These are the activations of a small neural network, seen along a few directions. Each row is one input.
Each table varies a few parts of the input and shows all the possible inputs, shuffled.
A made-up example of a description, with smaller parts first: line(6) and (point or ring(11) or (values(3) and ring(8))).
Shared parts are said once, and a part with two or three values counts as separate values.

Other details of the inputs vary at random and push rows far along three fixed directions, the same in every table; ignore that.

Table:
r1: [ -0.1  17.3   6.0   6.6 -25.7  20.2 -25.8  -8.1  -8.5  -6.2  13.2]
r2: [ -6.1 -28.0  32.7   8.9   9.2  -4.0 -30.9   5.3 -23.5 -21.8  -4.1]
r3: [-35.5   9.0 -20.1  30.7 -21.6  17.0  30.2   3.8  25.0  44.9  -2.7]
r4: [ 18.6 -19.7   3.9  -6.6  -3.9   1.5 -13.4 -11.9 -35.3 -26.0 -20.5]
r5: [  3.6 -17.2  23.0 -10.8   7.1  13.9  38.4   2.3  75.4  28.6  -6.2]
r6: [ -6.5  -5.5  -2.8  23.6 -18.5  27.9 -10.7 -12.0  -6.0 -11.4   5.8]
r7: [ 34.4 -33.6  16.0 -13.3  19.9 -14.5  -5.7  -1.6 -17.6 -34.9   3.6]
r8: [-12.1  11.5 -26.6  11.6 -19.8   2.0   4.6 -12.3 -12.1  26.4   1.5]
r9: [  0.5 -33.4   8.9 -14.0  17.1  -5.6 -26.1 -12.6 -26.9 -48.3 -18.7]
r10: [-47.8  13.9 -29.2   2.6  -1.2  -8.9  15.1  25.7  20.8   5.9 -11.8]
r11: [-24.1  23.2  -3.8  21.0 -19.7   6.5   0.7  13.2   8.6  -2.6   9.1]
r12: [ -8.2  14.2  -7.7  -6.5 -10.3  27.2 -22.2 -29.9  -6.9  -0.2   0.6]
r13: [-25.1  19.6 -14.3  42.5  -9.2  23.9   4.1   3.8  16.1  13.3  -0.4]
r14: [-16.8  30.3  -6.4  18.0 -24.6   2.8  -0.9   7.6   7.6  -2.5  10.9]
r15: [  3.2 -15.7  33.7   6.4 -10.7  23.8  -6.5   8.0  19.3  -3.6   1.1]
r16: [ 12.0  21.9  -4.2  12.6  -5.4  29.0 -24.8 -19.6 -15.9   6.0   7.5]
r17: [ 14.2 -33.3   7.9  -9.0  10.0  -2.9 -15.2  -4.0 -44.9 -35.5 -22.9]
r18: [ -2.1   3.7  -0.1  29.0 -12.1  25.0 -18.1 -11.1  -3.9  -8.2  -7.0]
r19: [-23.2  -3.3  -5.1  -1.4 -26.0  23.2 -22.0  -6.2   4.3 -10.3 -22.3]
r20: [-18.5  20.2 -33.3 -37.1  34.0 -47.4   8.1  26.6 -17.2  -7.7   0.9]
r21: [-17.5   8.0 -32.3   8.3   4.1 -33.9  23.1   9.4 -16.3   8.2  -2.5]
r22: [  7.0  12.1  -6.8   8.0 -12.1  31.4 -17.2 -20.1 -17.9   3.1  19.9]
r23: [ 20.1 -31.5  14.9 -26.8  21.8 -17.7 -11.4 -10.9  -8.1 -38.4 -15.7]
r24: [ 20.1 -28.1  47.8  -6.0   6.3  -7.7  -7.8   4.0  12.3  -2.0   0.1]
r25: [ 17.0  -2.2  31.5  -1.8 -11.4   4.3 -17.1  -9.8  10.1  14.6  11.2]
r26: [ 24.2 -37.9  23.5 -12.1   4.1  -2.0  22.5  -2.0  19.5  20.4 -11.9]
r27: [ 29.0   2.8  42.5 -17.3   3.3   2.7   1.8  -2.4  27.6  35.1  19.0]
r28: [ -6.6   9.5 -34.5 -15.4  33.9 -49.3  20.9  16.7 -38.7  10.4  10.0]
r29: [ 36.8 -30.6  46.0 -26.0  30.8 -44.7   4.7  15.9   6.6 -11.4   3.5]
r30: [  0.2  22.5 -35.4 -19.6  36.3 -43.9  29.6  21.9 -33.1   2.5   7.5]
r31: [ -1.0  31.2 -22.0  22.7  -6.3   7.8  -4.3  -7.7   0.5  10.4   8.7]
r32: [ 27.7  -9.1   9.0 -10.2 -15.7  22.6  -2.0 -20.0  -3.9  10.8  -9.7]
r33: [ -6.5  32.2 -16.5 -17.7  34.8 -46.7   9.3  32.4 -28.1 -12.7  27.2]
r34: [-29.1  16.0 -30.8  -8.0  -3.4 -21.7  -3.2  12.5  -5.9 -16.7 -14.5]
r35: [ -5.4  26.6 -17.8  28.8  -9.8   4.9   1.4  -3.3   6.0   2.5   0.7]
r36: [  1.4  -3.5   1.4  -5.7 -15.2  24.4 -24.0 -32.8  -0.2  -9.1  -6.0]
r37: [ 24.4   3.7  11.9 -46.5  11.7 -21.3  59.8  22.6  92.6  54.5   1.5]
r38: [ -7.3  21.8 -34.5   7.8  13.1 -23.3  16.7  10.2  -9.9  -2.2  24.1]
r39: [ 18.6 -26.3  24.6  -4.9  -2.0  21.2  29.3   3.5  33.6  23.9 -15.7]
r40: [-13.7 -12.1  -0.9  27.6 -12.9  32.6 -10.9  -7.1  -5.2  -9.9   4.9]
Each input here is: line(5) and (values(2) or line(6)).
The inputs of r16 and r35 match in every part but the line(5) part. If r27 is changed in the same way as r16 into r35, which row does it become? -> r29
The inputs of r30 and r32 match in every part but the line(5) part. If r20 is changed in the same way as r30 into r32, which row does it become? -> r37
Which other rows agree with r2 in the line(5) part? List them by row number. -> r3, r5, r10, r13, r15, r39, r40
Which other rows does r20 become when the values(2) part takes its other values? List them by row number. -> r12

Table:
r41: [-22.2  26.3  -6.6  11.2  -6.5 -12.8  15.0  15.9  20.0  18.7  15.3]
r42: [  0.9  27.3 -31.5   1.9  -2.7  -9.2  13.6  -2.6 -15.1  10.8   9.5]
r43: [-20.7  24.6 -21.6  -2.6   3.9  -1.4   1.0   5.8  -0.4   4.0   5.9]
r44: [ 25.2 -15.1  23.9   4.9 -13.4  43.3 -12.9 -25.5   9.2  15.1   2.1]
r45: [ 18.3 -25.5  23.7  14.1 -17.5  40.5  -1.5 -17.1  26.6   5.5  -9.7]
r46: [ -9.9  -1.2  -8.3  15.6  -2.0  -3.5 -12.4  -0.4 -32.0  -7.4   0.1]
r47: [ 22.2  -6.9  35.9   4.4 -16.4  32.4  -2.6 -12.7  31.7  27.1   6.7]
r48: [  1.4  16.0 -23.6  -9.5  -5.0  -4.6 -17.4 -15.0 -27.8 -11.3  -2.0]
r49: [ 18.6 -19.9  22.7  -2.2 -24.8  34.9  -3.1 -21.0  12.0  21.6  -9.7]
r50: [ 44.3 -35.1  13.3 -48.7  63.5 -50.1  38.5  21.8   3.4  -1.1   3.5]
r51: [ 10.4 -14.1  28.6  -9.1 -22.3  27.8 -10.5  -8.8  24.4  10.6 -11.5]
r52: [-15.0 -10.4  -2.0  -0.9  -4.5   4.9 -34.2  -3.4 -33.6 -37.5 -15.0]
r53: [ 15.2 -13.0  26.6  -0.2   3.1  -1.2  -7.3   2.1  -0.4   0.3   2.3]
r54: [ -6.4  33.9 -23.8  -4.9  -2.5  -9.0   2.3   3.1  -5.7   1.8   9.6]
r55: [-20.6   8.7 -24.9  13.1  -4.2  -5.0  19.4   5.4  -2.4   5.1  -4.2]
r56: [  7.1 -17.0  19.7  -1.5   4.5   3.3  -1.3   4.6  21.7 -15.0  -1.2]
r57: [ 39.5 -37.8  35.0 -33.2  57.2 -61.1  24.1  34.9   2.5 -16.5   2.1]
r58: [-24.7  18.1  -7.7  14.2  -7.3 -11.8   0.5  13.2   1.4  -0.3   8.4]
r59: [ 22.2 -13.6  21.6  -4.6 -23.1  38.9  10.1 -20.7  31.4  37.6  -3.0]
r60: [-30.2  38.0 -43.0  18.3   2.1 -16.8  81.3  27.8  67.3  51.2   8.6]
r61: [-11.2  10.5 -20.0  -8.3   3.8   0.6  -0.2  -7.1  -2.9   4.3  -2.7]
r62: [ 34.3 -29.9  22.8 -54.6  58.7 -57.6  26.3  33.1  10.8  -8.8   0.8]
r63: [ -8.3 -10.8   5.7  17.1  -0.8   3.2 -32.6  -3.5 -38.2 -36.3  -5.4]
r64: [ 20.0 -22.2  29.4   9.8 -22.2  32.7  -7.1 -16.2  12.9  14.2  -6.8]
r65: [ 19.7  -0.3   1.5  -4.6  18.1 -18.5 -33.2  -5.2 -56.1 -40.6   8.0]
r66: [-12.0  -3.5   6.7   9.6  -6.9   2.6 -20.9   0.4 -11.4 -23.9   0.1]
r67: [-22.5  14.0 -15.0  26.4   1.3  -2.7   7.6  11.0   5.7  -7.6   3.0]
r68: [-11.1  17.4  -4.6   3.6   3.8  -0.7  -5.5   2.4   0.5  -1.2  15.8]
r69: [ -1.7  -1.8   1.9   9.0   7.7   8.0 -37.4 -10.4 -44.3 -28.5   5.1]
r70: [-17.0  15.3 -17.4  22.7  -1.8  -6.7  30.0  12.9  19.1  18.6   5.3]
r71: [-14.0   7.4 -16.6  -6.4  -2.0  -3.6  -1.1  -4.2  -4.4   6.6  -5.2]
r72: [ 16.6  -5.1  35.4  -3.0 -20.1  29.9  -4.4 -11.3  37.8  23.8   8.9]
r73: [-13.1  -5.4 -14.8   8.1  -6.1  -2.2  -6.8  -2.7 -31.2  -9.7  -9.5]
r74: [  2.3  29.6 -25.2  12.1   0.6 -10.0   8.7   0.3 -14.4   8.3  15.7]
r75: [-24.0  15.3 -22.9   0.1  -5.9 -11.4   6.1   2.5  -2.1   9.7  -6.0]
r76: [ -5.4  35.6 -16.7   4.8  -2.8 -11.7  -0.9   2.3  -5.3  -1.8  21.3]
r77: [  6.8 -19.7   5.3 -12.7   1.6   7.2  10.3  -5.2  27.6  -2.8 -19.1]
r78: [  7.1 -10.2  17.5 -17.4  -0.5   0.0  -4.1   3.9   8.9   2.9  -5.9]
r79: [-26.3  12.0 -24.9   4.0  -4.7  -8.2  10.8   3.2   5.4   0.5 -10.9]
r80: [ 18.7 -16.5  15.4  -0.9   3.8   6.7  -0.9  -5.0  -1.6   8.6   2.9]
r81: [-15.3 -13.3  -6.4   1.1  -1.0   8.5 -32.6  -3.7 -28.3 -43.3 -17.4]
r82: [-19.2  -1.5 -15.0  -0.6  -7.0  -5.8 -14.7  -4.8 -22.6 -13.1 -15.6]
What do these inputs look like to the network? -> ring(6) and (point or line(6))
The inputs of r56 and r60 match in every part but the ring(6) part. If r66 is changed in the same way as r56 into r60, which row does it become? -> r55
The inputs of r76 and r42 match in every part but the ring(6) part. If r41 is changed in the same way as r76 into r42, which row does it become? -> r49
Which other rows does r51 become when the ring(6) part takes its other values? List them by row number. -> r57, r58, r64, r73, r82
A walk changes only the line(6) part. It starts at r81 and steps to r52. List the rest of the walk in order. -> r51, r78, r62, r43
A walk changes only the line(6) part. It starts at r67 and steps to r63. List the rest of the walk in order. -> r57, r53, r47, r69
